[ 1.17  3.66 -0.28 -2.18 -4.87  4.78 -0.49  3.14 -0.78  1.62  1.68 -2.57
  0.59 -2.61  0.99 -3.69  3.26 -1.24 -0.19 -1.75  3.05 -2.52 -1.99 -3.37
  3.39 -0.51 -0.86  2.68 -1.81  1.94  1.12 -0.58  2.66 -4.73 -2.77 -5.95
  0.32 -3.05 -0.65 -1.73  3.84  1.79 -4.33 -4.30  4.14 -5.89  0.06 -7.71
 -2.79  1.22 -0.97  3.73 -0.74  6.86  0.26 -2.50 -2.32  6.85 -2.37 -1.89
 -2.45 -3.15] -> q553
[ 2.56  5.42  0.27 -1.97 -2.98  6.49 -0.51  4.56  1.36 -0.50  0.91 -2.47
  0.50 -0.85 -0.71 -4.29  5.73 -0.34 -1.26 -3.99  2.58  4.09  0.42 -4.77
  2.09  0.34 -2.06  4.43 -1.78  4.08  0.65  1.83  0.63 -3.31 -2.80 -4.07
  0.25 -3.58 -0.71 -0.37  6.32 -0.64 -3.03 -4.20  3.51 -4.78  2.92 -5.03
 -3.52 -0.34  1.45  3.39 -1.06  4.21 -0.03 -3.12 -0.30  4.92 -1.40 -0.91
 -3.14 -3.28] -> q90
[ 3.00  3.46 -0.30 -1.82 -4.93  5.20 -0.41  2.62 -0.68  2.19  2.23 -2.78
  0.85 -2.79  0.91 -4.16  2.60 -1.68 -0.03 -1.52  3.04 -2.22 -1.52 -1.88
  3.34 -0.54 -0.26  2.13 -1.41  3.70  0.28 -1.25  2.84 -5.04 -2.34 -6.03
  0.34 -2.87 -0.63 -4.38  5.40  2.16 -4.28 -4.35  4.11 -5.83 -0.44 -7.99
 -2.79  1.20 -2.20  3.94 -0.55  7.21 -0.06 -2.38 -2.68  6.63 -4.15 -1.79
 -2.40 -3.12] -> q915
[-1.55  1.72  2.19 -0.10 -2.20  4.67 -1.13  3.11  1.16  3.04  3.06 -3.20
  1.64 -0.27 -2.34 -1.91  5.11 -1.16 -0.67 -4.44  3.22  6.85  4.74 -2.56
  0.97  0.80 -0.52  3.64 -1.58  5.62 -1.38  1.35 -0.55 -3.78 -1.92 -2.62
 -0.05 -5.28 -0.48 -0.01  5.21  0.13 -1.59 -4.63  3.06 -3.65  2.71 -4.68
 -3.96  0.05  0.47  2.63  0.81  3.98 -2.12 -3.25 -0.21  3.73 -4.75 -1.28
 -3.43 -3.23] -> q581
present: [ 2.13 -1.42  3.70]  no
present: [-4.73 -2.77 -5.95  0.32 -3.05]  yes
present: [-1.75  3.05 -2.52]  yes
present: [ 3.64 -1.58  5.62 -1.38]  yes
present: [-2.21  4.67 -1.13  3.11  1.16]  no

[ 0.25 -0.59 -0.07 -0.88 -0.48 -0.08  1.46  0.06 -0.02  0.26  0.39  0.67
 -0.07  1.08 -0.68 -0.15  0.79  0.40  0.18 -0.33  0.21  0.41  1.35  0.34
 -0.29  0.80 -1.12  0.03 -0.13  0.18  0.08 -1.52  0.11] -> q96
[ 0.22 -0.59 -0.04 -0.88 -0.52 -0.02  1.48  0.07  0.01  0.28  0.34  0.74
 -0.07  1.08 -0.68 -0.15  0.78  0.37  0.11 -0.43  0.22  0.49  1.34  0.36
 -0.35  0.79 -1.20  0.02 -0.15  0.13  0.07 -1.58  0.13] -> q170
[ 0.38 -0.46 -0.20 -0.36 -0.35 -0.26  0.79 -0.05 -0.32  0.21  0.45  0.39
 -0.29  0.97 -0.28 -0.05  0.68  0.32  0.08 -0.11 -0.05 -0.02  0.73  0.11
  0.30  0.51 -0.55  0.12 -0.02  0.23  0.13 -0.82 -0.51] -> q777
[-0.03  0.25 -1.16 -0.28  1.42 -0.48  1.36  0.32 -0.18  0.86 -0.08 -0.89
  0.24  2.66  1.19  0.38  0.28  0.24  0.52 -0.94 -0.39 -1.03  1.80 -0.05
  2.27  3.05 -1.25 -0.10  0.06  1.28  0.54  0.19 -0.15] -> q28
[ 0.38 -0.46 -0.20 -0.36 -0.35 -0.26  0.79 -0.05 -0.32  0.21  0.45  0.39
 -0.29  0.97 -0.28 -0.05  0.68  0.32  0.08 -0.11 -0.05 -0.02  0.73  0.11
  0.30  0.51 -0.55 -0.01 -0.02  0.23  0.13 -0.82 -0.51] -> q938
[-0.16 -0.90 -0.07 -0.99 -0.84 -0.36  0.61 -0.70 -0.38  0.06  0.81  0.85
  0.64  0.45 -0.30 -0.06  1.23  0.13  0.23  0.16 -0.74 -0.71  0.83  0.25
 -0.13  1.19 -1.18  0.60  0.29 -0.55  0.16 -0.40 -0.57] -> q988
[ 0.84 -0.49 -0.82  0.32 -0.24 -0.85  1.00  0.21  0.06  0.85  0.53  0.01
  0.36  2.44 -0.30 -1.12  0.34  0.76  0.45 -0.08 -0.22 -0.76  0.97  0.58
 -0.55  1.61 -1.68  1.24  0.55 -1.52  0.12  0.54 -0.41] -> q135
[ 0.01  0.17 -1.17 -0.24  1.36 -0.55  1.35  0.32 -0.20  0.83 -0.01 -0.84
  0.25  2.63  1.09  0.30  0.30  0.29  0.50 -0.94 -0.39 -0.99  1.74 -0.10
  2.13  2.99 -1.23 -0.15  0.12  1.19  0.47  0.11 -0.08] -> q68
[ 0.84 -0.49 -0.82  0.32 -0.24 -0.85  1.00  0.21  0.06  0.85  0.53  0.01
  0.36  2.44 -0.30 -1.12  0.34  0.76  0.45 -0.08 -0.22 -0.76  0.97 -0.43
  0.57  1.48 -0.37 -0.29  0.79  0.79 -0.08 -0.48  0.17] -> q417
[-0.60 -1.22  0.04 -1.44 -1.34 -0.39  0.28 -1.22 -0.34 -0.01  1.03  1.18
  1.48 -0.17 -0.09  0.10  1.52 -0.06  0.23  0.46 -1.23 -1.14  0.87  0.44
 -0.53  1.64 -1.63  1.03  0.44 -1.31  0.18  0.25 -0.56] -> q711
[ 2.74 -0.64 -0.55 -1.03 -0.66 -0.20 -1.81  0.81 -0.11  1.51  1.07  1.13
  0.64  6.43 -1.20  0.81  2.85  1.81 -1.52 -0.85 -0.02  0.85  0.98 -1.09
  0.08  1.24 -3.62 -0.15  0.09  0.38  0.63  1.10 -0.27] -> q864
[-0.03  0.25 -1.16 -0.28  1.42 -0.48  1.36  0.32 -0.18  0.86 -0.08 -0.89
  0.24  2.66  1.19  0.38  0.28  0.24  0.52 -0.94 -0.39 -1.03  1.80 -0.05
  2.27  2.44 -1.25 -0.10  0.06  1.28  0.54  0.19 -0.15] -> q259
present: [0.85 0.64]  yes
present: [0.51 0.30]  no

[-2.71 -1.44  2.57  0.41 -2.46 -0.63  1.09  0.04 -1.40 -6.04  6.33  1.26
 -0.90 -0.80 -3.63 -2.09 -2.60  1.85 -0.26  0.21  3.07 -5.31 -2.85 -1.79
  0.09  1.36  0.19  1.12 -3.01  1.89  1.61  1.10  0.84 -3.41 -0.42  1.55
 -0.75 -1.99] -> q542
[-1.84  1.91  3.84  0.02 -3.17  0.54  2.08  0.23 -2.37 -5.75  4.36  0.23
  0.89  2.59 -3.87 -2.03  1.65  2.70  0.64 -0.29  3.67 -3.55 -0.59 -3.38
 -0.26 -0.09  0.03  0.79 -6.05  0.58  1.99 -0.23  0.59 -1.05  0.56  1.40
 -0.53 -4.49] -> q588
[ 0.38 -3.73  3.49  1.91  0.00 -0.21 -2.13  4.32  1.85 -0.59  0.90 -1.57
  1.93  0.41  0.24 -0.78  0.95 -1.81  1.88 -5.15  2.33 -0.25  1.35 -1.51
 -3.58 -2.19 -0.75  1.52  0.85 -1.36 -1.32  4.88 -2.75  0.98 -0.56  1.63
 -1.02 -0.06] -> q956
[-0.98  0.45  4.59  0.72 -2.58 -0.83  0.33  0.75  0.71 -5.20  4.85  1.07
 -0.20  0.85 -2.56 -1.85 -0.01  2.36  0.65  0.34  4.23 -5.02 -1.55 -2.42
 -0.14  0.54 -0.31  0.42 -4.25 -0.07  1.78  2.02 -0.05 -3.21 -2.23  2.96
 -1.28  0.78] -> q796
[-0.93 -2.78  1.87 -1.46 -0.69  2.61  2.65  4.37 -2.73 -4.16  2.23 -0.83
  1.02 -0.28 -5.55  0.55 -2.46 -2.30  2.68 -3.44  3.73 -1.11  1.23 -3.64
 -2.30 -1.04 -0.10  1.32 -3.79 -0.48  0.61  0.24  0.34 -0.10  4.88 -2.06
 -0.12 -6.07] -> q688
[-0.94 -0.35  4.08 -0.66 -1.88  2.70  2.42  3.72 -3.48 -3.58  0.82 -1.56
  1.95  2.51 -4.89 -0.42  0.57 -0.62  1.63 -3.49  4.59 -0.87  1.75 -4.53
 -2.11 -1.86 -0.21  1.06 -5.42 -1.36  0.56 -0.42 -0.89  0.69  3.43 -1.14
 -0.30 -6.40] -> q587
present: [-4.53  1.75 -0.87  4.59 -3.49]  no
present: [-0.42 -0.88]  no
present: [-1.88 -0.66  4.08 -0.35 -0.94]  no

[ 5.92 -1.70 -1.57  3.90  6.24 -2.99] = q481
[ 6.86 -1.42  5.96 -3.41 -3.72  1.83] = q774
[ 7.75 -2.37  0.40  3.64 -1.46  1.48] = q483
[ 4.04  2.01  4.84 -3.49  2.22 -6.46] = q768
[-0.86 -3.00 -0.51  4.58  2.34 -5.49] = q378
[ 5.92 -1.70 -1.57  3.90  2.78 -2.99] = q637
[ 0.67  0.59  1.71 -3.85  4.87 -4.02] = q196
[-0.97 -2.69  0.04  2.60 -2.30  4.05] = q109
[-1.63  3.81  3.07 -2.54 -2.24  2.37] = q936
[ 3.54  0.19  4.28 -4.05 -0.95 -5.48] = q146
present: [-1.63  3.81  3.07 -2.54]  yes
present: [-2.69  0.04  2.60]  yes
present: [-3.85  4.87]  yes
present: [-3.49  4.84  2.01]  no
present: [-3.72  1.83]  yes
present: [-3.85  1.71  0.59]  no
present: [-1.71 -1.57]  no

[-1.38 -0.54  0.69 -6.58 -0.61  3.59 -1.89  1.92  0.51 -1.71] -> q80
[ 1.40  0.10 -1.41 -1.15  1.25 -0.52 -0.43 -1.26 -0.95 -1.64] -> q161
[ 5.06  0.29 -4.83 -1.55  4.27 -1.44 -0.78 -4.82 -3.26 -5.06] -> q351
[-1.51 -0.68  0.90 -7.00 -0.80  4.47 -1.84  2.30  0.64 -1.13] -> q205
present: [-4.83 -1.55  4.27]  yes
present: [-0.52 -0.44]  no
present: [-1.51 -0.68  0.90 -7.00 -0.80]  yes
present: [-1.89  1.93  0.51]  no
present: [-0.52  1.25 -1.15 -1.41  0.10]  no
present: [ 0.28 -4.83 -1.55]  no

[ 0.89  0.13 -1.55  7.12 -2.22 -0.71] = q482
[ 0.89  0.13 -1.55  7.12 -2.22 -0.13] = q453
[-0.69  3.66  0.01  0.17 -0.19 -1.13] = q522
[-0.83  1.82 -0.08 -4.12 -2.23  1.15] = q686
present: [ 7.12 -2.22]  yes
present: [ 1.82 -0.08]  yes
present: [ 0.13 -1.55  7.11 -2.22]  no
present: [-0.69  3.66]  yes
present: [-0.07 -4.12 -2.23]  no
present: [-2.23 -0.13]  no
present: [-1.55  0.13  0.89]  no

[-3.70 -7.83 -2.01 -1.47 -1.76 -3.01] = q392
[ 2.57 -0.95 -2.30 -2.20  1.31  0.35] = q282
[ 3.93  4.18  0.15  3.28  2.54 -0.58] = q305
[-1.31  3.71 -4.16 -3.82 -0.33 -1.79] = q236
[ 2.54 -3.10  1.68 -3.66 -4.02  3.75] = q276
[-2.27  1.57  3.35  0.74 -6.20 -3.26] = q891
[-1.54  1.55  0.33  3.17  2.07  3.51] = q810
[-2.30  0.10 -1.97 -1.23  1.06  1.67] = q883
present: [-0.95 -2.30 -2.20  1.31]  yes
present: [0.15 3.28]  yes
present: [-3.66  1.68 -3.10]  no
present: [0.15 4.18 3.93]  no
present: [4.18 0.15 3.28]  yes
present: [3.28 0.15 4.18]  no

[ 3.32 -3.41  2.49 -3.84 -3.32  0.65  1.32] = q982
[-0.60  1.34  2.72  2.28 -1.79  0.09  0.77] = q97
[ 0.31 -0.69 -3.00  0.85  4.46  2.33 -2.54] = q249
[-4.18 -0.39  1.49 -1.61 -1.10  3.46 -0.30] = q737
[ 1.59  0.77  0.07 -0.94 -2.07 -2.43  2.51] = q589
[-1.70  1.72  1.78  3.08 -0.82 -2.31  3.08] = q732
[-1.60  0.84 -5.64  4.56  2.79 -3.45  2.85] = q746
present: [ 1.59  0.77  0.07 -0.95 -2.07]  no
present: [ 0.07 -0.94 -2.07 -2.43  2.51]  yes
present: [-1.61 -1.10  3.46 -0.30]  yes
present: [ 1.72  1.78  3.08 -0.82]  yes
present: [-3.84 -3.32  0.65  1.32]  yes
present: [ 0.31 -0.69 -3.00]  yes
present: [ 2.80 -3.45  2.85]  no

